Questions about the matrix below.
1) Read off the fifth-last entry, reading row by row.
2) Read off the first entry in the row that holds the largest entry.
3) Read off the entry directly below 77.
4) Read off the entry directly below 130.
5) Read off the entry just left of 66.
6) Read off the entry in the top-right corner.
7) Read off the entry directly below 105.
8) Read off the entry directly above 124.
[[123 105 113 147 139 167 165 193 146 135 158  77 172  99  74 126]
 [142 125 114 109 130 160 151 191 141 116 151  54 157 104  65 114]
 [166 147 123 159 175 124 146 106  66 110  81 135  80 144 138 184]
 [176 156 123 120 166 121 140 112  69  96  81 109  60 145 122 161]]
1) 109
2) 123
3) 54
4) 175
5) 106
6) 126
7) 125
8) 160

Questions about the row below.
1) What is the entry just left of 138?
2) What is the first entry from the right?
3) What is the third entry from the left?
4) What is the second entry from the left?
[219, 148, 99, 118, 137, 50, 69, 138, 162, 118, 123]
1) 69
2) 123
3) 99
4) 148

A = [[108, 185, 85, 129, 204, 65, 137, 95, 135], [104, 147, 137, 119, 91, 190, 160, 102, 132], [157, 161, 91, 157, 87, 169, 182, 78, 161], [85, 102, 149, 156, 77, 182, 137, 97, 178], [115, 165, 72, 177, 164, 159, 93, 159, 132], [185, 169, 43, 193, 160, 95, 161, 125, 149]]
Read off the smallest entry.
A: 43
The largest entry: 204
Read off the entry just right of the smallest entry.
A: 193
The entry just right of the largest entry is 65
Read off the entry just left of 97.
A: 137
The entry just left of 147 is 104
Read off the entry just right of 115.
A: 165

Read these off the grid that follows. Indices start at 1.
1) Find the entry in the bottom-right corner.
2) Find the minimum.
3) Find the entry in row 3 and column 2.
4) Find the entry directly above 149.
5) Find the entry in row 2 and column 2.
6) Find the entry at row 2, column 1.
7) Find the maximum.
8) Find the entry at row 1, column 2.
[[102,132,200,147,116,112,167,138,126,130,44,162,105],
[70,80,187,136,109,70,147,138,142,106,62,148,159],
[95,129,126,193,169,94,133,99,149,136,96,160,120],
[218,221,101,128,147,204,130,100,92,135,135,109,118]]
1) 118
2) 44
3) 129
4) 142
5) 80
6) 70
7) 221
8) 132

array([[119, 168, 128,  87, 126, 134, 147],
       [113, 129, 117, 157, 100, 130, 159],
       [122, 115, 172, 123, 149, 119,  80],
       [125, 153, 116, 121, 113, 132, 168],
       [135, 140, 118, 124, 152, 126, 186],
       [ 45, 148, 171, 124, 144, 136, 159],
       [125, 117,  61, 129, 161, 118, 189],
       [159, 148, 125, 100, 121, 133, 115],
       [139, 141, 124,  88, 146, 128, 107],
       [ 96, 107, 114, 131, 123, 119,  82],
       [104, 126, 170, 157, 167, 129, 200],
       [136, 137, 108, 145,  46, 125,  97],
       [119, 146, 120, 107, 129, 119, 139],
       [121, 135, 144, 142, 110, 121, 141]])
Counting starts at 1.
The top-right entry?
A: 147
The entry in the bottom-left corner is 121
The entry directly above 122 is 113
The entry in row 3 and column 1?
A: 122
The entry in the top-left corner?
A: 119
The maximum?
A: 200
The entry directly below 61: 125
The bottom-right entry: 141
The entry directly below 131?
A: 157
The entry just left of the largest entry -> 129
The entry directly above 140: 153
The entry in row 1 and column 2 is 168
The entry in row 1 and column 3?
A: 128
The entry directly below 114: 170
The entry directly below 137?
A: 146
The entry directly below the largest entry?
A: 97
The entry just right of 87 is 126
The entry at row 3, column 3?
A: 172
The entry at row 2, column 2 -> 129
The entry directly above 170?
A: 114

Read these off the grid that follows.
1) Give the last entry in the row that holds the largest entry.
2) Give the bottom-right entry.
3) Give the first entry on the main diagonal.
4) Give the first entry on the diagonal from the top-right corner.
5) Give the second entry on the diagonal from the top-right corner.
6) Give the entry directly above the largest entry.
7) Give the fourth entry from the end, reading row by row.
8) Give the 5th entry in reading order.
[[188 147  60 114]
 [180 124 142 150]
 [180 113  60 205]
 [174 161  91 171]
 [128  66 167 179]
 [176  77 166 145]
 [184 175  82 169]
 [ 86 138 139 128]
 [159  77 165 147]
 [174  65 171 151]
 [112 140  67 176]
 [167 125  50 181]
 [ 80 106 112 150]
 [122  85  83 193]
 [ 99  93  94 204]]
1) 205
2) 204
3) 188
4) 114
5) 142
6) 150
7) 99
8) 180

array([[ 94, 170, 161,  72, 203, 167, 120, 151],
       [ 72, 131, 142, 111, 134,  88, 143, 155],
       [ 80, 153,  71, 166,  50, 127,  46, 105],
       [103, 145, 112,  85, 177,  91, 110, 166],
       [135, 163, 112, 124, 197, 173,  81, 108],
       [156,  70,  76, 126, 126,  88, 133, 196],
       [181,  89,  71, 120, 138,  82,  99, 207],
       [122, 117, 126,  92, 198, 165, 111, 153],
       [128, 102,  86, 131, 122,  86, 128, 193]])
Indices start at 1.
Read off the entry at row 1, column 1.
94
Read off the entry just right of 103.
145
Read off the entry in the top-right corner.
151
Read off the entry in row 1 and column 2.
170
Read off the entry just left of the largest entry.
99
The entry in row 3 and column 1 is 80
The entry directly below 127: 91
Read off the entry just right of 161.
72
The bottom entry of the column that holds the largest entry is 193
Read off the entry at row 2, column 2.
131
Read off the entry in the bottom-left corner.
128
Read off the entry at row 2, column 1.
72
Read off the entry just left of 105.
46
The entry directly above 99 -> 133
The entry just left of 76 is 70
The entry in row 3 and column 2 -> 153
Read off the entry directly below the largest entry.
153
Read off the entry at row 2, column 3.
142
The entry just left of 173 is 197
Read off the entry in row 1 and column 3.
161

W =
[[107,75,113,123,117,71,89,138],
[131,128,111,78,123,97,73,169],
[147,61,91,90,145,118,144,130],
[118,80,107,63,144,150,125,105],
[123,168,130,63,131,155,86,146],
[110,92,114,109,115,72,77,150],
[153,57,91,114,141,99,146,135],
[119,58,107,138,123,76,119,127],
[133,54,103,137,128,82,134,129],
[89,133,133,64,131,161,93,109]]
Indices start at 1.
The bottom-left entry is 89
The smallest entry: 54
The largest entry -> 169
Read off the bottom-right entry.
109
Read off the top entry of the column that holds the largest entry.
138
The entry directly below the largest entry: 130
The entry in the top-left corner: 107
Read off the entry in row 1 and column 2.
75
The entry just right of 92 -> 114
The entry in row 1 and column 3 is 113
The entry just right of the smallest entry is 103
The entry at row 3, column 2 -> 61
The entry directly above 129 is 127
Read off the entry directly below 75.
128
Read off the entry in row 2 and column 1.
131
Read off the entry at row 2, column 3.
111
Read off the entry just right of 61.
91
Read off the entry at row 3, column 1.
147
The entry directly above 90 is 78
The entry directly above 92 is 168
The entry just right of 110: 92
Read off the bottom entry of the column that holds the smallest entry.
133
